Each row below holds a small network's activations on one input, seen along a few directions.
In each table, some parts of the input vary, and every possible input appears once, in random order.
Descriptions start from the smaller parts, as in this example, which fits no table here: one of 8 places around a ring, together with either a single point or one of 11 places around a ring or (one of 3 separate values, together with one of 4 places along a line).
Shared parts are said once, and a part with two or three values counts as separate values.

Other details of the inputs shift rows strongly along three fixed directions, in all tables alike. That doesn't count.

Table:
r1: [ -3   0   3 -13   8  21  -2  -2   3   3  10   0  -2]
r2: [-14 -17  -7   7  12 -48  21   5  -1   4 -27  -6  -6]
r3: [  5 -15  -9   9  -8  -5 -14 -18  -3 -20 -12   2   5]
r4: [-14 -16 -18   5  -9  -3  -2  -9 -31 -22 -21  -3  27]
r5: [ 20   2  11  -1  -1   7 -17  -5  26  10  22   7 -17]
r6: [ -5  -7   3  -4  11 -23  11   5  14  14  -4  -1 -14]
r7: [ -2  -6   5  -6  11 -14   8   3  17  13   0   1 -15]
r8: [-18   2  -7   0 -14  -2  10  14 -19  -9 -14  -4  18]
r9: [ 14  -2   5   8  -4 -11  -9  -2  14   0   4  -3 -11]
r10: [ 17  12   5   3 -10  23 -17 -12  10  -7  10   8  -5]
r11: [ 20   4  -2  22  -9  -7 -13 -13   3 -25 -10  -9  -5]
r12: [  7  -6  -7   9  -5   6 -12 -19  -2 -27 -14  -4  -1]
r13: [ -5  -1   1   1   8 -25  14  11  -4  19  -2   2   1]
r14: [ 26  -1   0  17  -3   5 -22 -25   3 -21  -3  -9  -7]
r15: [ -7   2  -2   5  -5 -17   9   9  -5   3  -9   2   4]
r16: [-10 -10  -1  -2  16 -25  17   6  -1  12  -9  -6  -5]
r17: [  5  -5  -7  11  -7   3 -10 -15  -5 -28 -17  -7   2]
r18: [  9  12  -4  16 -12   2  -5  -7  -8 -23 -14  -4   5]
r19: [-16   2  -6   2  -4 -10  14  15 -23   1  -9  -2  19]
r20: [ 16 -11 -11  26  -4 -18 -13 -27  -4 -39 -31 -14  -5]
r21: [ -4  15   3 -10  -5  31  -1   5  -8   4  14   7  11]
r22: [  9   8   6  -8  -3  33 -14  -5   5   0  20   1  -1]
r23: [-12   6   0  -9 -11  16   3  10  -6   0   2   2  10]
r24: [ 0  6  0 -5 -6 23 -7 -2 -8 -1 10  6 10]
r25: [-6  6  4 -9 -6  8  3 15  6 10 11  2  1]
r26: [ 12   5  -3  18 -12  -3 -10 -11  -4 -20 -12  -2   2]
r27: [ -9   9   0  -7 -10  15   4  12  -5  -2   2  -1   8]
r28: [-2 10  5 -5 -4  7  4  9  5  9  8  6 -2]
r29: [ -6  -4   0 -15  -1  26  -5  -5   6  -1   8   8   1]
r30: [-17   3  -1  -7  -7   0  11  17  -8   8  -1   5  10]
r31: [-15  -7  -6  -5   5  -5  11   3 -13  -2 -10  -4   9]
r32: [  4  -5   6  -4  13 -17   7   1  22  13   1  -2 -21]
r33: [-12  -7   1 -18  10  11   5   4   2  16  10   7   0]
r34: [-15   5   3 -14   3   9  12  15  -7  21  11   9   8]
r35: [ -3   9   0  -2 -14  15  -4   6  -4  -4   6   5   9]
r36: [ -5  -1   1   1   9 -23  14  14  -2  15   0  -3   0]
r37: [-13   9   4 -14   3  10  13  17  -6  19  12   6   7]
r38: [ -4  -6   2 -16   8  21  -5  -4   5   9  14   7  -2]
r39: [-13   7  -4   7  -6 -22  18  19 -12   2 -14  -2  10]
r40: [-15   6  -9   4  -9  -5  12  14 -30  -8 -13  -3  25]
r41: [-15  13  -4  -7 -15  21   6  13 -16  -8  -3   1  17]
r42: [  8  -3  -6   9  -6   6 -11 -17  -1 -26 -13  -6  -1]
r43: [-10  -7   0  -4  16 -21  18   8   0  12  -7  -7  -6]
r44: [  8   3   5  -9  -5  32 -17  -7   4   1  20   4   1]
r45: [ 29   4   2  21  -2   2 -21 -22   4 -21   1  -6  -7]
r46: [-16   4  -4   4  -5 -20  18  14 -13   3 -16   0   9]
r47: [ 21   0  -2  15  -6  10 -21 -22  -3 -21  -2  -4   0]
r48: [ 22  -3  12   1  13 -12  -9  -3  26  18  19  -2 -22]
r49: [ -3  -8   0   6  13 -39  16   5   8   4 -19 -10 -14]
r50: [  4 -11   6 -16  16  14  -7  -9  18  18  19   9 -13]
r51: [-14   8  -7   4 -14  -5  11  15 -20  -8 -13   0  20]
r52: [  5  -2   3 -13   2  35 -16 -12   7  -1  18   6  -2]
r53: [  4   5   8   0   3 -15   6  11  15  18   8   4 -11]
r54: [ -5  12   1 -10  -5  29  -2   2 -10   4  12   9  12]
r55: [  1   5  -3   5  -2   4   1  -2 -12 -10  -5  -5   7]
r56: [ 13  -4   4  14   7 -35   3  -4  16   7  -8  -3 -19]
r57: [ -2 -10   4 -15  14  10  -2  -4  12  17  15   8  -9]
r58: [ -9   6  -1 -11  -7  24  -1   9 -12   2  12   4  16]
r59: [  6  -7  -8  11  -1   5 -10 -19 -12 -26 -13  -8   5]
r60: [  8  -9   7  -4  13 -13  -1  -4  26  15   7   5 -22]
r61: [ 26 -10  13  -1  22  -9 -13 -18  35  17  17   1 -33]
r62: [-11   6   2 -14  -1  22   4   8  -7  11  12   7  10]
r63: [ -2   4   5  -2   8 -16  12  14   2  20   6   2  -1]
r64: [ 16  -9   4  14  10 -38  -1  -3  12   8  -2  -9 -15]
Description of these inputs: one of 2 separate values, together with either a single point or one of 11 places along a line or (one of 4 places along a line, together with one of 5 places around a ring).
- Changing only the choice among 2 separate values turns r27 into r22. The same change can be made to r39. Which row results? => r63
- Changing only the choice among 2 separate values turns r4 into r3. The same change can be made to r64. Which row results? => r9
- Which other rows does r18 become when the place on the line of 4 takes its other values? List them by row number. => r27, r28, r41
- Which other rows does r60 become when the place on the line of 11 takes its other values? List them by row number. => r2, r6, r7, r12, r17, r20, r29, r32, r42, r49
- Which other rows does r43 become when the choice among 2 separate values takes its other values? List them by row number. => r32
- Which other rows does r61 become when the place on the line of 11 takes its other values? List them by row number. => r1, r16, r31, r33, r38, r43, r50, r52, r57, r59
- Which other rows does r44 become when the place on the line of 4 takes its other values? List them by row number. => r13, r24, r47
- Which other rows does r47 become when the place on the ring of 5 takes its other values? List them by row number. => r36, r55, r58, r62

Table:
r65: [-23 -31 -24  15   9 -35  20 -12 -23 -37 -57 -21   8]
r66: [ 18 -29  -4  -1  23 -17 -15 -36  23  -6  -9  -6 -29]
r67: [-29  21   5 -32 -10  55  13  29  -8   6  23   9  17]
r68: [ 27   4   3  26   6 -17  -8 -26   5 -16  -8  -6 -10]
r69: [  9  -8  22 -10  24 -41  12  13  48  59  21  17 -40]
r70: [-25  20   5 -29  -8  53  12  24 -11  14  28   8  18]
r71: [-23   1  -4   9   7 -43  34  25 -29   9 -24 -15  13]
r72: [ 33   8   2   9 -14  39 -37 -18   0 -22  20  -1   4]
r73: [  1  -5 -13  33  -9 -47  10   3 -31 -29 -42 -24  17]
r74: [  1  13  -4   0 -12  23  -6  -7 -13 -16  -9  -1   9]
r75: [-24   6   0 -14  -5   1  16  18 -13  18   2  12  15]
r76: [  1   7 -10  14 -26  17 -13  -9 -14 -37  -8  -3  17]
r77: [ 12  10  -1   7  -2  -2  -2  -8   9 -12 -12  -4 -11]
r78: [ -2 -28   5 -19  35  -9  -1 -11  18  34  19   9 -20]
r79: [ 24  10   5   5 -15  36 -32 -23  17 -30   3   8 -12]
r80: [-12 -29  -1 -14  31 -19  11  -6  12  20   3   2  -9]
r81: [ 23   2   0  19  -9 -12 -16 -12  14 -24 -11 -14 -16]
r82: [-35  12  -6 -20 -20  24  18  32 -29   3  -2  -1  32]
r83: [ 15  12   3   5  -2  28 -16  -7  -9  -8  15  -2   7]
r84: [  3   8  14 -22   2  31  -5   5  16  39  39  24  -4]
r85: [ 35   3   7  10 -11  26 -38 -22  15  -7  24   7  -6]
r86: [ 20   1  -2  28   6 -22  -6 -18  -5 -10 -12  -8  -4]
r87: [ -4  -9  12  -7  16 -58  21  27  43  44  10   8 -33]
r88: [-43   3 -12 -12 -16 -12  29  39 -35  10 -15   3  36]
- What do these inputs look like to the network? => one of 4 places along a line, together with either a single point or one of 5 places around a ring
- Changing only the place on the line of 4 turns r86 into r68. The same change can be made to r83. Which row results? => r71
- List by row number the other rows that have the place on the line of 4 in common with r69. => r66, r70, r74, r76, r82
- List by row number the other rows that have the place on the line of 4 in common with r81. => r65, r67, r77, r79, r87
